Each row below holds a small network's activations on one input, seen along a few directions.
In each table, some parts of the input vary, and every possible input appears once, in random order.
Descriptions start from the smaller parts, as in this example, which fits no table here: line(6) and (point or line(11) or (values(3) and ring(8))).
Shared parts are said once, and a part with two or three values counts as separate values.

Other details of the inputs vary at random and push rows far along two fixed directions, the same in every table; ignore that.

Rows:
x1: [-43  47   8   1  -8  53  31 101  -6  63   8  24]
x2: [ -4   3 -13  16  35  22   5   6  97 -64  92 -62]
x3: [ 11 -26 -42 -28  23 -52 -33 -63  -4 -31 -55 -15]
x4: [  9 -47 -51 -11  29 -50 -39 -38 -37 -31 -56 -11]
x5: [ 85  11  -8  29 -20 -63 -17 -50  19 -13 -16   0]
x6: [-79   0  73  19  35   7  22  49 -33  73  42  36]
x7: [-59  11   9   1  -9  60  71  60   9  53   5  36]
x8: [-61  77  18  10  26  50  72  12  34  17   3  59]
x9: [ -24   60   43  -11 -106   29  -27   -9 -105   24  -66   33]
x10: [ 90  41  -7  -3 -48 -25 -22 -17  -2 -48 -11 -75]
x11: [ -6 -44 -58  37  38 101 -35 -29  45   3  96 -26]
x12: [-38  78  48  27 -18  56  45  97  -8  15  23 -30]
x13: [101 -15 -23 -10 -26  -7   5 -50  22 -21 -39   5]
x14: [ 44 -79 -27 -17   2 -27 -32 -14 -22  -5 -64 -23]
x15: [ -33    2   60  -50  -61  -21   34   -6  -39   31 -124   27]
x16: [ 79 -50  -7 -33   6 -23 -70   3 -71  12 -11 -13]
x17: [-95 -27  67 -29  33  32  18  59 -20  32  30  54]
x18: [ 10   8 -16  81  43  -2   2  23  52 -23 103 -77]
x19: [-107   48   43   60  -15   51    5    5  -11   50   56   26]
x20: [ 70 -16 -14 -19 -22 -37 -20 -42  32 -54 -28  18]
x21: [-14   5 -87   7  69  27   9 -24  76 -10  75 -11]
x22: [ 16 -87 -22  -3  86  55 -16  17  21  29  81 -15]
x23: [ 37 -27 -38 -38 -35 -52 -22 -44  24 -44 -18   4]
x24: [-54  42  49  27 -19  63  84  57   6   5  19 -18]
x25: [-44  -9 -82  43  68  78 -42 -56  28 -24 104 -13]
x26: [-62  37  43 -21  21  42   8  88  23  67 -25   3]
x27: [ 35  16 -38  20 -15 -38   4 -56 -37 -83  -8 -47]
x28: [ 39   9 -65   0  43  43 -23  42  78  26  71 -35]
x29: [ 35 -49 -46 -21 -29 -50 -28 -19  -9 -44 -19   7]
x30: [ 37 -12 -32  75  66   9 -10  30  62  13  78  -9]
x31: [ 73   5  -6  -3 -49 -18  17 -56  12 -57 -14 -63]
x32: [ 28 -31 -21 -43  26 -41 -31 -88 -39 -23  -7   7]
x33: [ -8  36 -46  33  60  31  23 -27  73 -58  90 -65]
x34: [118  21 -24 -10 -26 -14 -34 -10   8 -11 -36  -7]
x35: [-15 -33 -20  33  81 -15 -34  15  83  28  54 -45]
x36: [-64  15  35  -5  27  44   2 113 -10  67 -26   7]
x37: [-96  44 -15   8  19  38  64  35  -7  28  13  48]
x38: [ -50    6   67    5  -48  -74    6   19  -75   39 -102   26]
x39: [-10  58  31  20   5  68  34 104   2  52  -2  40]
x40: [ 63 -64   3 -49  -1 -18 -23 -63 -23   2 -15  -5]
x41: [ 68 -38 -23  -2 -16 -36 -26 -16  -1 -54 -29  22]
x42: [ 80 -28   2 -50  -1 -25 -63 -23 -38  12 -11 -16]
x43: [  20   23   49   -9  -77    3   60    8  -61   16 -102   64]
x44: [ 16 -58 -10 -43   0 -59 -51 -30  21 -38 -52 -14]
x45: [-47  -4  92 -74 -55 -41  11 -22 -63   6 -65  63]
x46: [-17  56  26  -3 -50 -19  52 -17 -77 -10 -95  76]
x47: [-67  89  72  49 -19   5  67  30  35  13  44 -27]
x48: [ 26 -53 -30 -26  33 -39 -37 -62 -72 -23  -8  11]
x49: [-31  22  97 -27 -52 -66  14 -31 -76  47 -53  44]
x50: [-32 -81 -35   2  86  12 -44  49  64 -12  42 -22]
x51: [-11  34  33 -45 -96 -13  63 -20 -35  26 -91  45]
x52: [ 10 -43 -31  -4 -42  -5 -75 -77 -26 -60   6   2]
x53: [-85  41  58  17 -15  32  59  65  15 -28  30  -4]
x54: [  7  -2 -47  39  47  -7  -6   1  87  24  89 -28]
x55: [ 51 -22 -40  27 -27 -75 -25 -28 -22  -2  -7 -12]
Each input here is: values(5) and (point or (values(2) and line(5))).
Changing only the values(5) part turns x44 into x35. The same change can be made to x2. Which row results? -> x47
Changing only the values(5) part turns x55 into x7. The same change can be made to x54. Which row results? -> x51
Which other rows agree with x27 in the values(5) part? List them by row number. -> x3, x4, x8, x21, x25, x32, x33, x37, x46, x48
Which other rows does x38 become when the line(5) part takes its other values? List them by row number. -> x6, x18, x30, x55

Rows:
x56: [-26  57  28 -15 -49  -8  55  21 -13   5 -46  23]
x57: [ 21 -10  10 -19 -51 -58 -30 -46 -69 -26 -53   7]
x58: [  6 -31  23  -1   8 -36 -18   5 -34  -3  -7 -15]
x59: [-55  -4  37 -26  15   7  19  40   0  49 -11  27]
x60: [  7 -37 -14 -18  -7  -7 -29 -16 -14  -6 -22  12]
x61: [ 60 -35 -51 -17  11 -17 -39 -58   9 -41  -6 -25]
x62: [ 19   0 -59  55  77  32 -15  24  99 -19 104 -65]
x63: [ 97 -48 -48  -4  12  -9 -43  -9  -1 -13  -8 -23]
x64: [-32  53  61   9 -52  -4  38   7 -15  -2 -32  19]
x65: [ 29 -39 -60  32  52  11 -42 -28  27 -24  65 -29]
x66: [ 31  -6 -12 -35 -38 -51 -12 -59 -51 -12 -76  37]
x67: [-28  47  38  10 -14  30  16  48 -12  44   2  13]
x68: [-87  31  21  24  31  72  41  41  36  31  69  -1]
x69: [-40  24  26   5   7  39  58  31  38  17  20  21]
Changing only one part turns x65 into x66. The same change can be made to x62. Which row results? -> x56
What do these inputs look like to the network? -> values(2) and (point or line(6))

Rows:
x70: [ 91  -5   1  -8 -65 -84 -25 -79 -37 -60 -74 -26]
x71: [  2 -41 -52  19  79  27 -38 -32  28  -6 100 -44]
x72: [ 67 -22 -33  -7  18 -36 -31  -1  27  -1  11 -24]
x73: [  3  36  22  -1 -28 -41  19  20 -26   1 -49   9]
x74: [118 -35 -20 -26 -34 -72 -44 -62 -14 -39 -64 -27]
x75: [-84  33  26  -7   7  71  61  44  -1  52  -4  78]
x76: [107 -39 -49  15 -37 -70 -66 -87 -34 -46  -7 -45]
x77: [-38  24 -32  30  36  83  29  24  63   4 104 -36]
x78: [ 50 -52 -38  -4  -6 -56 -66 -28 -24 -41 -26 -34]
x79: [-38   8 -17  13  49  62  35  55  77 -10  63 -27]
x80: [-74  -1  42 -16   5  -2  22  18 -32  23 -31  24]
x81: [ 42 -38 -23  28   2 -33 -23 -30  23 -19  26 -28]
x82: [107 -35 -41   4  -9 -20 -43 -14  -9 -21 -23 -22]
x83: [-22  25  -3  40  60  34  18  47  74   8  88 -17]
x84: [-33  18  37   7 -23 -13  27  27 -16  19 -41  14]
x85: [ 21 -34 -30   2  31  26 -50  26   4  13  20 -11]
x86: [-49  40  79 -12 -63  11  50  53 -65  68 -75  62]
x87: [ 73 -37 -11 -16 -55 -92 -69 -80 -64 -66 -60 -23]
x88: [-15  54  58 -18 -57  -2  40  46 -63  51 -73  52]
x89: [ 35 -57 -99  15  75  -1 -36 -49  60 -40  50 -23]
x90: [-12 -49 -20  10  71   7 -25 -20  35 -17  75 -28]
x91: [-57  68  74 -21 -88   1  71  10 -44 -16 -62  31]
x92: [-56  54  80 -46 -73  11  65  33 -25  19 -73  49]
x93: [-42   7  12 -32  -7  -2  30 -14  -2  17 -36  57]
x94: [-26  36  -6  42  44  63  23  34  59  11  87 -28]
x95: [-78  58  67  -7 -77  -7  25   4 -85  27 -46  37]
x96: [-34  43 -23  53  64  65  15  45  62  33 104 -32]
x97: [-59 -16  25  -9  36  59  10  43 -15  52  16  32]
x98: [-33  30  74 -24 -56 -23  32  22 -45  48 -77  41]
x99: [-80  13  -8  24  72  57  41  15  75   2  84  26]
x100: [  71  -13  -60  -12  -39  -51  -42 -118  -44  -63  -38   -7]
x101: [ 38  -3 -25  12  19 -12  -8   2  36 -24   1 -36]
x102: [-34 -12  61 -49 -32 -31   9  -9 -68  22 -67  43]
x103: [ 44 -61 -42 -13  36 -23 -73 -11  27 -14  30 -31]
x104: [ -5   4 -27   8  45  93  15  66  64  12  68  -8]
What do these inputs look like to the network? -> line(5) and (point or line(6))
Changing only the line(5) part turns x102 into x71. The same change can be made to x72. Which row results? -> x96
Which other rows does x79 become when the line(5) part takes its other values? List them by row number. -> x77, x91, x92, x104
Start at x79 and move only the line(6) part, one step at a time. The first step leads to x101. Which rows follow, in order? -> x73, x84, x78, x80
